Here are a small network's activations along a few directions, averaged over the inputs that share one value of a field.
Values that are neighbours, or in one group, have similar rows; names and order tell nothing.
In the rows, 500 means zero.
Random noise pushes rows far along 2 fixed directions. That doesn't count. These rows show it; they differ only by the noise:
[603 428 404 571 605 580 372 471 542 515 525 399 516 518 598]
[700 407 403 601 663 604 304 471 537 545 502 332 504 472 597]
[628 554 396 543 647 645 480 525 408 448 559 505 427 416 585]
[842 631 385 577 800 754 450 576 269 443 547 474 318 229 570]


ZUNES, 16 values:
duba: [343 404 469 382 372 355 468 459 648 482 393 457 575 630 454]
silem: [981 480 430 581 706 622 226 401 421 632 414 241 468 241 467]
vose: [602 599 434 528 578 455 531 514 350 393 369 520 398 359 401]
vifiv: [366 465 460 573 231 336 568 421 564 561 513 590 528 570 456]
kabem: [622 504 514 600 464 661 484 607 423 598 488 492 544 317 523]
kagaf: [529 443 604 491 494 606 290 541 570 615 564 435 522 545 494]
lize: [317 422 573 360 471 443 555 403 471 483 544 544 543 546 487]
dolen: [778 425 488 586 550 608 482 489 358 599 480 499 442 320 429]
biz: [590 322 568 608 455 537 345 606 649 736 520 358 555 521 560]
lito: [375 518 620 422 554 374 551 495 541 532 466 492 550 581 488]
feze: [537 424 571 428 534 332 467 481 669 477 359 393 558 555 473]
vegaz: [538 538 654 482 688 476 427 546 497 529 538 395 450 444 416]
nutu: [634 602 513 541 601 441 563 489 519 468 331 441 430 486 439]
kig: [471 543 431 517 530 621 536 470 433 417 569 596 464 495 585]
dabur: [630 607 418 561 433 473 541 444 460 417 444 546 459 458 445]
tuzi: [372 463 641 474 509 478 442 627 489 502 565 378 504 536 498]
ZUNES is arranged as a 4 by 4 grid.
Which values are neighbours of duba? Give them in the order they are listed.
Answer: silem, vose, lize, feze
Which values are neighbours of vifiv? Give them in the order they are listed.
Answer: dolen, dabur
Which values are neighbours of kagaf? Give them in the order they are listed.
Answer: biz, kig, tuzi

BULIL, 30 values:
buv: [498 685 621 337 599 481 698 469 326 445 575 602 380 300 421]
dafaz: [534 673 496 522 386 419 772 506 444 462 427 689 459 443 359]
petap: [180 516 608 227 346 401 644 557 449 379 624 660 493 520 475]
lut: [502 239 374 610 220 431 307 370 731 775 404 362 717 646 505]
pulo: [334 392 641 664 501 414 412 512 741 560 451 368 632 752 522]
fuz: [437 406 521 470 618 597 431 595 631 460 523 408 523 674 620]
zutid: [262 513 686 603 269 377 493 592 728 572 498 428 604 829 463]
giso: [508 240 376 568 492 532 289 409 552 485 548 363 599 600 648]
dabo: [522 504 563 301 681 418 539 432 455 431 523 416 443 510 468]
suz: [693 438 527 674 858 498 248 485 658 614 478 200 430 579 582]
vir: [546 381 402 602 391 436 460 340 585 502 371 508 600 641 462]
deriv: [378 394 520 523 341 587 493 630 581 649 618 530 580 585 508]
buki: [478 341 618 642 505 570 361 666 614 681 411 363 600 562 515]
gozo: [504 284 698 462 431 388 231 416 579 762 489 286 677 453 444]
fak: [489 701 537 389 557 437 715 562 370 327 410 634 392 348 403]
kas: [421 564 448 501 316 648 659 625 270 474 627 773 414 366 485]
pov: [436 460 555 310 620 524 300 454 473 438 518 398 538 468 522]
buvok: [396 401 394 591 226 351 586 424 668 580 432 593 596 677 393]
vulo: [405 312 481 497 515 547 323 435 728 552 607 378 703 709 700]
gamek: [353 402 267 464 351 455 511 328 622 448 536 518 599 657 629]
paz: [480 297 517 589 477 555 308 516 643 620 605 388 660 585 626]
vemu: [367 416 506 419 508 221 479 328 703 455 405 352 639 754 493]
vur: [582 473 595 558 493 293 471 480 562 563 416 420 501 407 337]
moret: [692 383 323 622 553 451 330 359 631 437 365 282 554 559 578]
vivan: [625 625 452 507 522 468 628 494 393 393 326 516 381 397 466]
lis: [380 365 436 539 318 626 358 402 582 535 553 522 543 558 554]
tupip: [464 439 399 469 477 302 490 368 651 415 353 418 518 723 524]
zazi: [482 419 615 565 558 561 419 550 676 589 529 467 601 570 626]
kege: [410 490 649 386 422 344 495 474 577 660 487 517 526 502 350]
gof: [539 533 315 567 386 515 450 417 421 510 555 567 516 496 531]
A value of BULIL combines one of 3 hidden first parts with one of 10 second parts; all combinations occur once.
Changing only the second part turns fak into vir. vemu has the same second part as fak; what does that change turn vemu into?
Answer: moret
Changing only the second part turns deriv into dafaz. vulo has the same second part as deriv; what does that change turn vulo into?
Answer: tupip
Changing only the second part turns kas into zutid. lis has the same second part as kas; what does that change turn lis into?
Answer: pulo
Changing only the second part turns lut into kege. gof has the same second part as lut; what does that change turn gof into?
Answer: buv

KONEG, 30 values:
gagos: [728 472 409 559 316 402 410 424 553 625 470 436 486 476 340]
nefed: [409 397 525 462 326 591 424 562 468 625 626 488 604 558 521]
nizet: [568 573 553 453 382 422 538 493 430 513 340 579 472 434 283]
nuki: [545 533 458 715 379 559 511 585 495 655 576 634 418 465 521]
sokuv: [545 395 436 426 573 292 511 269 650 461 340 394 586 572 471]
ladim: [347 483 308 427 387 321 727 408 533 294 376 722 462 582 583]
sapiv: [550 807 586 398 872 621 729 615 226 314 482 602 274 323 494]
rav: [892 451 506 714 642 762 210 616 472 790 511 300 514 226 570]
gul: [530 568 368 250 701 677 579 528 257 353 581 573 410 271 540]
fas: [114 591 452 498 317 602 601 536 488 498 620 742 585 666 622]
popob: [608 378 514 360 526 564 322 462 396 520 576 432 535 387 526]
sesat: [140 718 601 430 622 478 740 587 445 286 652 633 488 594 588]
zezek: [371 441 556 369 375 555 484 522 385 573 580 599 428 374 482]
vunul: [619 519 735 534 598 428 391 576 571 677 478 332 557 470 359]
vifo: [958 412 428 813 670 719 242 501 510 595 477 234 402 341 539]
gopo: [703 486 606 487 675 334 345 482 644 527 371 339 516 362 432]
zeg: [632 406 732 617 637 503 258 612 593 784 503 179 532 565 468]
vasas: [388 518 404 534 283 308 560 409 474 429 423 595 530 572 488]
somul: [531 522 383 511 583 700 450 506 533 464 617 508 493 550 685]
lidil: [268 364 743 489 553 475 568 605 692 470 529 506 566 674 522]
moden: [428 502 659 460 601 383 462 569 609 498 477 454 591 630 403]
sop: [603 509 538 459 714 390 392 425 541 404 341 273 440 436 476]
mif: [227 333 476 437 363 540 382 504 549 522 584 531 606 646 597]
neli: [343 476 359 607 420 558 521 484 563 360 486 571 563 735 607]
lepoz: [700 509 457 745 368 533 519 478 490 621 428 488 519 346 488]
teb: [520 543 434 372 653 735 632 494 232 341 735 624 388 363 590]
siv: [724 607 484 425 602 486 481 376 408 495 367 503 381 371 348]
sela: [318 541 319 551 240 435 683 453 543 413 529 588 540 644 489]
zof: [687 418 300 646 554 479 477 394 551 400 413 463 445 537 585]
tenuv: [694 544 651 422 514 392 530 590 489 607 402 359 473 385 355]
A value of KONEG combines one of 3 hidden first parts with one of 10 second parts; all combinations occur once.
Changing only the second part turns teb into somul. nefed has the same second part as teb; what does that change turn nefed into?
Answer: rav
Changing only the second part turns sela into siv. lepoz has the same second part as sela; what does that change turn lepoz into?
Answer: nizet
Changing only the second part turns zezek into vunul. popob has the same second part as zezek; what does that change turn popob into?
Answer: moden
Changing only the second part turns gagos into tenuv. ladim has the same second part as gagos; what does that change turn ladim into?
Answer: sop

LAT, 10 values:
dop: [616 366 345 730 328 594 445 453 534 511 442 512 570 511 535]
damo: [632 714 338 606 421 507 735 377 308 355 547 704 465 408 421]
kele: [761 389 710 447 713 386 224 433 560 575 328 142 511 372 299]
rimuz: [500 654 469 437 812 664 587 550 425 330 616 560 426 493 709]
fizap: [484 339 388 581 278 597 399 585 545 695 500 479 564 487 593]
keb: [364 330 755 396 520 284 364 567 716 671 405 257 595 575 461]
dolu: [212 601 603 509 372 719 672 653 386 424 791 791 521 554 552]
bok: [234 416 502 320 484 615 466 563 525 516 665 582 538 593 671]
muvad: [679 570 500 470 619 313 413 409 583 526 303 301 454 513 368]
nole: [658 371 402 607 492 256 387 318 633 566 303 368 483 578 409]
LAT is arranged as a line.
Going along LAT from keb by way of its neighbour kele, in what order are fizap, dolu, muvad, nole met?
Answer: muvad, nole, fizap, dolu
How many steps from neighbour to neighbour lead from rimuz to damo, at the fewest?
Answer: 5
